Each row below holds a small network's activations on one input, seen along a few directions.
In each table, some parts of the input vary, and every possible input appears once, in random order.
Descriptions start from the smaller parts, as in this example, which fits no table here: one of 2 separate values, together with either a single point or one of 9 places along a line or (one of 4 places along a line, together with one of 5 places around a ring).
Shared parts are said once, and a part with two or three values counts as separate values.

Other details of the inputs vary at random and push rows far along two fixed directions, the same in every table; ignore that.
To show where, the next rows are all for the same input, with only those details redrawn:
[-12   5   4  22 -31  24  26  -2 -13 -18 -18  33]
[ -3  33 -32 -38  13  49 -48 -21 -13  15  20  -1]
[-12  -7  38  36 -42  -6  51  -3   7 -39 -51  42]
[-10  -1  30  26 -35   0  38  -6   6 -33 -43  37]

Table:
r1: [ 34 -17   4 -30  25 -43  -5  -7  10  -6  -1 -37]
r2: [ -8  -9 -16  12 -13  -7   3   8  -6  19  45 -32]
r3: [ 12 -33  43 -20  29 -23  12 -25  27 -17 -41  13]
r4: [ 13 -28  37  -7  31 -19  14 -23  22 -15 -45  10]
r5: [-38  -9 -13  54 -65  25  40  40 -23   4  -8  41]
r6: [ 36  13  30 -40  45 -80 -11  -7  46 -30 -25 -20]
r7: [-31 -35   5  91 -82  47  63  52 -41   8   4  29]
r8: [  8  -9 -31 -41  47  40 -32 -20 -19  32  28  -2]
r9: [ -1  17 -10 -34  15  52 -50 -21 -26  33  21 -15]
r10: [-17  14 -14   2 -13  14 -35   9   7  10  -8   1]
r11: [ 13  -7 -33 -32  51  42 -34 -22 -19  29  24  -6]
r12: [  3  11 -33 -13  16   1 -39  -4  -4  36  61 -52]
r13: [ -8  -7  36  46 -44  -6  51  -3   6 -43 -52  43]
r14: [ -1  14 -32 -21  11  -1 -33  -3  -2  44  63 -47]
r15: [-29 -10 -15  68 -61  26  35  38 -25  -2  -7  41]
r16: [  3  26   5 -12   5  13 -24 -25  11  -8 -24   6]
r17: [ 13 -12 -32 -36  47  42 -35 -21 -18  24  29  -5]
r18: [ 19   2  32 -18  36 -28  10 -25  48 -29 -43  21]
r19: [-29 -32   4  94 -79  48  60  51 -42  10   2  27]
r20: [ 16  -6  64 -32  34 -55  17 -31  73 -47 -69  20]
r21: [ 16  -7  65 -32  30 -57  18 -31  75 -48 -69  23]
r22: [-32 -29   3  70 -73  50  48  47 -39  15   9  22]
r23: [-14   2  30  27 -38  -1  46  -3   5 -26 -47  41]
r24: [  0  14  -9 -34  15  53 -51 -21 -26  29  22 -15]
r25: [-35 -18 -10  74 -70  22  47  42 -24 -11 -12  43]
r26: [-13   4   4  22 -35  24  29  -1 -13 -18 -17  35]
r27: [ -3  -2 -14  -2   2 -14 -17  -1   5  16  41 -44]
r28: [-11  29 -44 -23  21 -14 -42   6  -6  26  62 -24]
r29: [ 30  -2 -45 -39  31  -2 -22   2 -25  32  47 -39]
r30: [-21  10 -11  -9 -18  16 -34   9   8  10  -3   3]
r31: [-14  22 -25  -5  20 -28 -25   7   4   3  29 -25]
r32: [ 22  22 -52 -35  43   0 -27  13 -20   7  47 -24]
r33: [ -8  -9 -17  12 -16  -8   4   8  -7  18  46 -29]
r34: [ 30  -1 -47 -33  36   1 -24   1 -27  26  41 -45]
r35: [ 23 -39  85  -1  25 -64  30 -33  57 -39 -84  19]
r36: [ -8  -4 -21  23  -8  -6   5  10 -11  18  41 -35]
r37: [-11  28 -47 -16  26  -8 -45   6  -7  16  56 -29]
r38: [-37  -4 -31  44 -54  38  18  38 -30  15  10  32]
r39: [ 33 -13 -10 -38  27 -29 -11  -5   1   9  15 -36]
r40: [-17   2  13  -5 -21  29 -24  15   3  34   4 -14]
r41: [-21  11 -10 -11 -19  14 -33   9   9  10  -3   4]
r42: [  5  24   5 -13   5  12 -27 -26  11 -11 -20   5]
r43: [-32 -22 -11  57 -66  61  32  45 -44  26  23  17]
r44: [-14  16 -26  13   7 -26  -9  14  -5   1  34 -13]
r45: [ -6  30 -45 -15  25 -11 -45   5  -7  21  60 -26]
r46: [-31 -26  -5  86 -71  55  51  50 -45  18   6  20]
r47: [-35 -10 -20  69 -59  30  36  40 -28  -1 -10  35]
r48: [ 30  18   8 -44  37 -60  -8   2  26  -9  -2 -14]
r49: [-14  11 -22   3  -2 -27  -9  12  -1   2  40  -8]
r50: [ 12   2  27 -17  37 -23  12 -21  43 -30 -46  17]
r51: [ -2  21   7 -24   2  14 -22 -23  11  -9 -18   8]
r52: [ -9 -21  40  58 -40  17  49   3 -25 -15 -38  26]
r53: [-23 -19 -13  70 -62  61  30  44 -46  27  22  17]
r54: [-13 -18  21  36 -39  35  35   4 -36  -4 -11  26]
r55: [ -5  12 -36 -14  19   4 -37  -1  -6  33  54 -57]
r56: [ 32  13  31 -50  43 -83 -11  -6  46 -26 -23 -19]
r57: [ 15 -43  85 -13  18 -62  32 -31  58 -41 -80  21]
r58: [ 18  25 -53 -35  46   0 -25  15 -21   9  43 -25]
r59: [-16   0  10  -3 -20  29 -27  15   2  32   6 -16]
r60: [ -8 -15  16  52 -36  38  35   4 -40  -1 -14  24]
r61: [ 38 -12   7 -27  29 -48  -5  -9  12  -1  -4 -36]
r62: [ -8 -18  18  46 -38  36  33   4 -38  -6 -10  24]
r63: [ 37 -18  27 -29  29 -64  -1 -13  29 -17 -26 -38]
r64: [  7  16 -11 -23  18  52 -55 -24 -26  28  21 -19]
r65: [ 22  19 -49 -42  38  -1 -25  13 -18  11  52 -19]
r66: [-31  -4 -35  57 -51  42  16  37 -33   8  10  29]
r67: [-27 -19 -16  73 -63  64  33  47 -48  27  20  15]
r68: [ 11   1  32 -28  34 -28  11 -22  47 -27 -42  21]
r69: [ 32   9  39 -34  42 -87   0  -5  48 -40 -38 -19]
r70: [ -8  25 -17 -15  12 -36 -23   4  10  13  37 -16]
r71: [ 34  -5  -9 -39  28 -36  -8  -4   3  19  13 -34]
r72: [-15 -25  55  52 -50   6  66   6 -17 -18 -47  38]
r73: [ 19 -11  73 -17  28 -64  26 -30  78 -60 -80  24]
r74: [  5  23 -42 -45  46  40 -22 -13  -3  23  28  11]
r75: [ 21  -8  72 -14  31 -64  24 -31  77 -57 -82  22]
r76: [-14   7   2  23 -31  23  28  -1 -14 -13 -19  34]
r77: [ -3   1 -14   0   6 -14 -19  -1   5  17  37 -46]
r78: [-14   3   2  12  -7 -46   8  11  13 -13  16  -4]
r79: [ -2  11 -33 -20  12  -2 -36  -2  -3  40  63 -48]
r80: [ 21 -36  70  -9  29 -51  18 -33  49 -35 -71  11]
r81: [ 22  19 -51 -38  40  -1 -27  13 -19   6  51 -23]
r82: [ 15   2  30 -17  36 -26  12 -23  46 -31 -46  19]
r83: [ 10 -27  45 -19  27 -27  18 -24  28  -8 -45  17]
r84: [ -5   7   2  35 -30  23  27  -3 -15 -16 -20  35]
r85: [-15  11 -26   9   2 -23  -8  14  -4  -1  39 -12]
r86: [ 26  13 -13 -43  34 -37 -16   5  10  -8  20 -16]
r87: [ 29  -8 -15 -29  33 -26 -10  -3  -4   7   7 -43]
r88: [  0  38 -35 -27  18  48 -50 -22 -14  17  13  -6]
r89: [ 10   5  28  -7   5  19 -25 -25  -5   7 -16  -4]
r90: [ 33 -14 -10 -39  24 -31 -12  -6   2   8  16 -34]
Question: Changing only one part turns r45 into r44. The same change can be made to r61. Which row results?
Answer: r34
Question: Changing only one part turns r37 into r49. The same change can be made to r80. Which row results?
Answer: r57
Question: Describe the family of inputs behind these rows.
Answer: one of 2 separate values, together with one of 5 places around a ring, together with one of 9 places along a line
Question: Change only the place on the line of 9 in r82. List by row number the other rows that result.
Answer: r18, r20, r21, r50, r68, r73, r74, r75
Question: Change only the choice among 2 separate values in r60. List by row number the other rows that result.
Answer: r16
Question: Change only the place on the ring of 5 in r8. List by row number the other rows that result.
Answer: r9, r29, r59, r79

Table:
r91: [-10 -19  24  41 -33 -19  39  12   2 -16 -18  13]
r92: [ -4  -6  45  11 -11 -51  17  -5  37 -29 -39   2]
r93: [  2   0 -13 -15  15  19 -22  -4  -5  22  19 -15]
r94: [  5  -8  50   5 -11 -54  14  -5  35 -23 -38  -6]
r95: [  8  12  -4 -41  22 -12 -47  -7  16  18  15 -32]
r96: [  1  23  -8 -46  33  -6 -58 -15  24  18  13 -29]
r97: [ -1   5 -55   6   2  33   4  24 -39  16  47   5]
r98: [ -1  -7 -44   9  -7  40   4  20 -42  28  46  -7]
r99: [  8   5  -7 -22  17   7 -26 -10  -1  15  15 -23]
r100: [ -2  -2  42   6  -8 -51  14  -5  34 -27 -35  -2]
r101: [  1  -7  16  16  -4 -23  27   2  12 -24 -18  14]
r102: [ -7 -29   0  58 -32   3  72  20 -27 -21  -9  35]
r103: [ 16   4 -18 -35  32  -3 -25  -7   2   9  12 -17]
r104: [  4  -4  52 -10   0 -68   5  -4  50 -28 -44  -9]
r105: [ -8  -4   7  31 -26 -17  34  16  -7 -13  -4  10]
r106: [  1  29   5 -50  24  25 -81 -29  23  19 -12 -20]
r107: [  4   0 -22   0   0  21  -1   5 -24  17  26 -11]
r108: [-19  23 -46  -1 -13  70 -33   3 -31  28  27   8]
r109: [  3  13  -5 -27  15  -3 -40 -11   8  15  16 -26]
r110: [  4  17  16 -43  24  30 -59 -27  13  14 -16 -13]
r111: [  3  -8  25  22  -9 -34  38   3  14 -30 -27  17]
r112: [  8  -8  77 -17   9 -74  -8 -21  71 -27 -64 -12]
r113: [  1 -20  -9  44 -24   3  60  19 -32 -13   0  26]
r114: [  1  11 -53   8   1  34   5  17 -43  15  46   5]
r115: [ 15   7   5 -46  44 -14 -38 -24  25   6  -5 -18]
r116: [ -6  -4 -41  14  -6  46   1  12 -41  25  43  -4]
r117: [ -5 -27  -2  59 -33   3  73  21 -31 -20  -6  34]
r118: [-15  12 -41   6 -14  69   1   3 -36  16  27  29]
r119: [-17 -24  10  54 -44  38  68  12 -34 -15 -21  58]
r120: [ 10  16  -3 -41  39 -12 -38 -16  25   4   3 -14]
Question: Changing only one part turns r110 into r108. The same change can be made to r116. Which row results?
Answer: r92
Question: Describe the family of inputs behind these rows.
Answer: one of 5 places around a ring, together with either a single point or one of 5 places along a line
Question: Change only the place on the line of 5 in r91. List by row number the other rows that result.
Answer: r94, r95, r109, r112
Question: Change only the place on the line of 5 in r99. List by row number the other rows that result.
Answer: r93, r98, r107, r116

Table:
r121: [ -7  22 -29 -17   8  12 -36   3  -7  20  32 -13]
r122: [  6   4  80 -28   9 -86 -21 -20  78 -32 -66 -21]
r123: [ 20   4  63 -19  28 -81   1 -28  63 -47 -62  -8]
r124: [  2 -35   4  70 -36 -18  77  26 -29 -21  -5  15]
r125: [ 10 -19  52  -2   4 -70  21 -16  47 -26 -39 -13]
r126: [ -6 -23  11  65 -37  -4  73  21 -29 -23 -12  33]
r127: [-12 -20  34  45 -40 -35  44  25  13 -18 -23  10]
r128: [ -3  11 -29 -18  15  24 -21  -9 -16  22  38  -7]
r129: [ 10  11 -23 -27   9  20 -26   2 -17  21  27 -18]
r130: [-13   3 -29  -5   1  72 -27  -3 -24  24  13  16]
r131: [-10  -4 -47  12  -7  48   2  15 -43  36  61  -7]
r132: [ 14  22  -4 -62  43 -38 -77 -18  39  14  13 -55]
r133: [-10   2 -72  17   4  55  14  26 -48  20  55  23]
r134: [  4 -28  37  45 -25 -29  54  13  -1 -22 -26   9]
r135: [ -2 -35  30  37 -22 -21  56  20   8 -15 -28  23]
r136: [  5 -25  18  43 -36 -30  65  20  -9 -27 -24  15]
r137: [-15  -5  17  47 -32 -37  49  21  13 -34 -23  28]
r138: [ 15  30  37 -77  51   1 -94 -55  50   6 -38 -32]
r139: [-10   6 -51  -2   2  52 -14   6 -43  35  60  -8]
r140: [  0  18 -56  -9  -1  52 -13   9 -49  25  48   3]
r141: [ -3 -14 -64  19   0  43  15  27 -49  29  54   3]
r142: [ -5  -5  74  -9  -6 -23  -5 -37  54 -27 -71  12]
r143: [-19  23 -13  -6  -9  47 -41  -6  -3  21   1   0]
r144: [  0   3 -42  11   0  43  -3  12 -49  23  45  -7]
r145: [ -7 -21  13  54 -51   1  71  26 -29 -22 -18  34]
r146: [ -6  16 -45 -12  17  25 -14  -3 -18  14  45  -1]
r147: [ -1  -7  15  35 -29 -23  59  14  -2 -38 -28  34]
r148: [ 12  13  -8 -54  47  -2 -50 -19  21  15   7 -16]
r149: [ 15  13   6 -69  54 -12 -63 -24  35  15  -3 -29]
r150: [ 16  37  24 -85  40  12 -95 -51  43  10 -33 -24]
Question: Changing only one part turns r138 into r142. The same change can be made to r144. Which row results?
Answer: r139
Question: Describe the family of inputs behind these rows.
Answer: one of 5 separate values, together with either a single point or one of 5 places along a line
Question: Change only the choice among 5 separate values in r133. List by row number the other rows that result.
Answer: r123, r137, r146, r147
Question: Which other rows agree with r133 in the choice among 5 separate values? List them by row number.
Answer: r130, r135, r141, r148, r149
Question: Change only the choice among 5 separate values in r140. List by row number the other rows that result.
Answer: r121, r126, r128, r148
